A small network was shown many inputs. Here are its activations along a few directions, one row for each input.
In each table, some parts of the input vary, and every possible input appears once, in random order.
Descriptions start from the smaller parts, as in this example, which fits no table here: one of 4 places along a line, together with either a single point or one of 11 places along a line or (one of 2 separate values, together with one of 8 places around a ring).
Shared parts are said once, and a part with two or three values counts as separate values.

Other details of the inputs shift rows strongly along two fixed directions, in all tables alike. That doesn't count.
These rows show it; all are for the same input, with only those details redrawn:
[ 0.13  1.61 -1.96  4.98  1.52 -3.58  0.39 -3.50 -1.14  2.17  2.30]
[-2.29  1.83  0.47 -4.26 -2.34  1.20 -1.10  2.15  2.55 -0.23 -1.24]
[-1.59 -0.55 -0.58  5.44  3.64 -4.09 -0.36 -3.00 -1.96  2.08  3.58]
[ 2.53  5.86 -4.07 -1.07 -4.96  0.07  1.24 -1.30  3.48  0.86 -2.61]
[-3.02  0.32  1.08 -1.81 -0.04 -0.32 -1.30  1.13  0.89  0.18  0.74]
[-5.50 -3.92  3.04  3.13  5.86 -3.37 -2.27 -0.28 -2.88  1.14  5.09]
[-3.29  0.92  1.31 -4.81 -1.73  1.32 -1.56  2.78  2.35 -0.50 -0.80]

Table:
R1: [-6.33 -6.44  3.44  2.69  6.64  0.30 -1.70  0.22 -4.91  1.31  6.59]
R2: [-0.78  1.23 -0.60 -4.70 -1.68  3.06  1.23  3.03  1.29  0.37 -0.42]
R3: [-1.71 -4.77  5.16  0.27  5.96 -1.31 -1.64  0.25 -1.00 -2.11  3.48]
R4: [-0.17 -0.54  2.20 -2.33  1.81 -0.38 -2.62 -0.26  1.21 -2.35 -0.86]
R5: [ 0.95  1.68 -1.09  2.49 -0.23 -1.35  2.50 -1.33  0.80  1.73  1.93]
R6: [ 1.34 -0.26  0.41 -4.25 -0.48  4.60 -1.07 -0.12  0.86 -2.27 -1.96]
R7: [ 6.75  3.68 -4.51  9.15 -2.35 -5.78  3.14 -5.28 -2.25  2.28 -1.39]
R8: [ 1.30 -1.70  1.98 -2.51  2.54  0.83 -0.38  1.02  1.15 -1.96  0.08]
R9: [-2.50 -0.31  1.55 -2.29 -0.55 -0.46  0.05  1.12  0.68  0.33  1.54]
R10: [ 5.27  3.48 -2.86  1.14 -4.58  0.03  2.72  1.26  1.25  0.37 -4.43]
R11: [-3.29  0.92  1.31 -4.81 -1.73  1.32 -1.56  2.78  2.35 -0.50 -0.80]
R12: [ 7.86  4.36 -6.24  6.54 -3.37 -2.09  4.06 -2.90 -1.47  1.59 -2.87]
R13: [-1.85  0.17  1.30 -4.66 -0.94  2.32  0.84  3.96  1.99  0.44  0.03]
R14: [ 1.28 -1.71  1.42  1.57  3.55 -2.99 -0.97 -2.75 -0.88 -1.17  1.77]
R15: [-0.52 -0.04 -1.81  1.33  0.87  1.11  2.13 -1.06 -0.99  1.41  1.66]
R16: [ 0.52 -2.14  1.08 -2.43  2.38  2.55 -0.16 -0.16 -0.15 -2.39 -0.21]
R17: [ 7.12  4.58 -4.89 -0.87 -4.66  3.00  1.05 -5.17  2.87 -0.29 -4.55]
R18: [ 3.35 -1.11 -0.93  2.48  4.13 -1.05  0.78 -2.71 -1.83 -0.80  1.69]
R19: [-2.34 -0.31  0.04 -4.12 -2.57  4.17 -0.76  0.93  1.32  0.74 -0.68]
R20: [ 0.58 -2.26  1.67  5.84  1.96 -3.52  0.73  0.18 -2.67  0.56  1.21]
R21: [-0.71 -1.58  0.50 -2.81 -4.28  3.34 -1.40  2.59  0.32 -0.90 -3.76]
R22: [-0.36 -1.50  0.16 -1.98 -2.42  2.50  0.46  3.67 -0.55 -1.60 -2.85]
R23: [-1.28 -2.90  1.11 -0.12 -1.10  2.21 -0.96  2.64 -2.00 -1.09 -1.11]
R24: [ 0.84 -0.45 -0.15  7.02  1.50 -4.84 -0.38 -2.04 -3.22  0.84  0.09]
- The inputs of R13 and R15 match in every part but one. If R10 is changed in the same way as R13 into R15, which row does it become? => R22
- What is each input in this table made of? => one of 3 separate values, together with one of 8 places along a line
- A walk changes only the place on the line of 8. It starts at R4 and steps to R14. List the rest of the walk in order. => R3, R8, R18, R16, R6, R17
- Which other rows does R2 become when the choice among 3 separate values takes its other values? List them by row number. => R12, R18
